These are the activations of a small neural network, seen along a few directions. Each row is one input.
Each table varies a few parts of the input and shows all the possible inputs, shuffled.
A made-up example of a description, with smaller parts first: one of 8 places around a ring, together with either a single point or one of 9 places along a line or (one of 3 separate values, together with one of 6 places along a line).
Shared parts are said once, and a part with two or three values counts as separate values.

Other details of the inputs vary at random and push rows far along two fixed directions, the same in every table; ignore that.

Table:
r1: [ 25  17 -23 -13 -61 -12  10  55 -10  16 -22  -5  -1   0]
r2: [  6 -13  57  40  58 -24  29 -58  32 -18  35  -9 -51 -57]
r3: [-23   2  24  15  43  -6   1 -49  11   5  38  -5 -20 -15]
r4: [-27 -10   5  23  62   1   9 -73   7  -7  51  13   1   3]
r5: [-13  -6 -11   6  28  16  35 -58  -4  22  33  11   0   5]
r6: [  4   2   9  13  24  10   9 -72 -13  -1  25   2  -5  -6]
r7: [-24  20 -48 -27  -8  37 -16 -56 -46  34  21  14  41  52]
r8: [ -9   2 -21 -31   1  64 -18 -61 -41   6 -26  13  48  50]
r9: [  3  -6   2  17 -28 -51  26 122  45   6  -2 -11 -27 -30]
r10: [ 18  33   6 -14 -61 -20 -39  58 -18   6 -22 -20  -4  -1]
r11: [ 18 -15   4 -16 -24  10 -10  57   4 -12 -51  -5  10   3]
r12: [  4  11  23  11 -16 -49 -18  71  25 -14   1 -15 -23 -26]
r13: [ -5 -13  45   6  41  22  -5 -45  12 -20 -14  -5 -10 -13]
r14: [-22 -26  53  51  60 -27  39   1  52   6  49 -21 -52 -54]
r15: [ -5  13 -67 -25  -6  17 -18 -60 -42  -2  15  35  45  48]
r16: [ 15  22 -40 -16 -55 -21 -37  50 -23 -12 -16   6  20  21]
r17: [-15 -34  24  15  58  32  45 -47  26  -2  -3   5  -9 -10]
r18: [-22  -7 -15  10  40   3  13 -49   1   4  41  17  11  12]
r19: [-11 -28  39  45  63 -12  52 -37  36   9  50  -8 -39 -44]
r20: [  7  21 -40 -23 -17  33 -10 -72 -51  16   8  16  35  38]
r21: [ 15 -15  55  18 -22 -14   0 104  37 -13 -47 -35 -30 -38]
r22: [ 23  27 -41 -64 -83  41 -73  40 -60  -6 -80   4  62  66]
r23: [ 22   3  20  17 -26 -68 -11  95  35 -31 -10 -13 -38 -46]
r24: [ -7  11 -78 -29  -8  18  -4 -60 -38   2  12  42  44  52]
r25: [ 12  29 -13 -15 -61  -1 -33  44 -30  16 -16 -15  14  18]
r26: [ -3 -37   8   0  46  25  33 -32  21 -13 -17  14   0  -3]
r27: [ 22  -2  24 -20 -22   1 -35  43   3 -28 -55  -8   0  -4]
r28: [ -7  -1  -2   8 -26 -26  27  88  28  28   5 -16 -23 -19]
Description of these inputs: one of 4 places along a line, together with either one of 2 separate values or one of 5 places along a line.
The inputs of r28 and r7 match in every part but the place on the line of 4. If r24 is changed in the same way as r28 into r7, which row does it become? -> r15
Change only the place on the line of 4 in r4. List by row number the other rows that result. -> r9, r12, r18
Change only the place on the line of 5 in r3. List by row number the other rows that result. -> r2, r10, r12, r23
List by row number the other rows that have the place on the line of 4 in common with r22. -> r4, r6, r14, r16, r21, r25
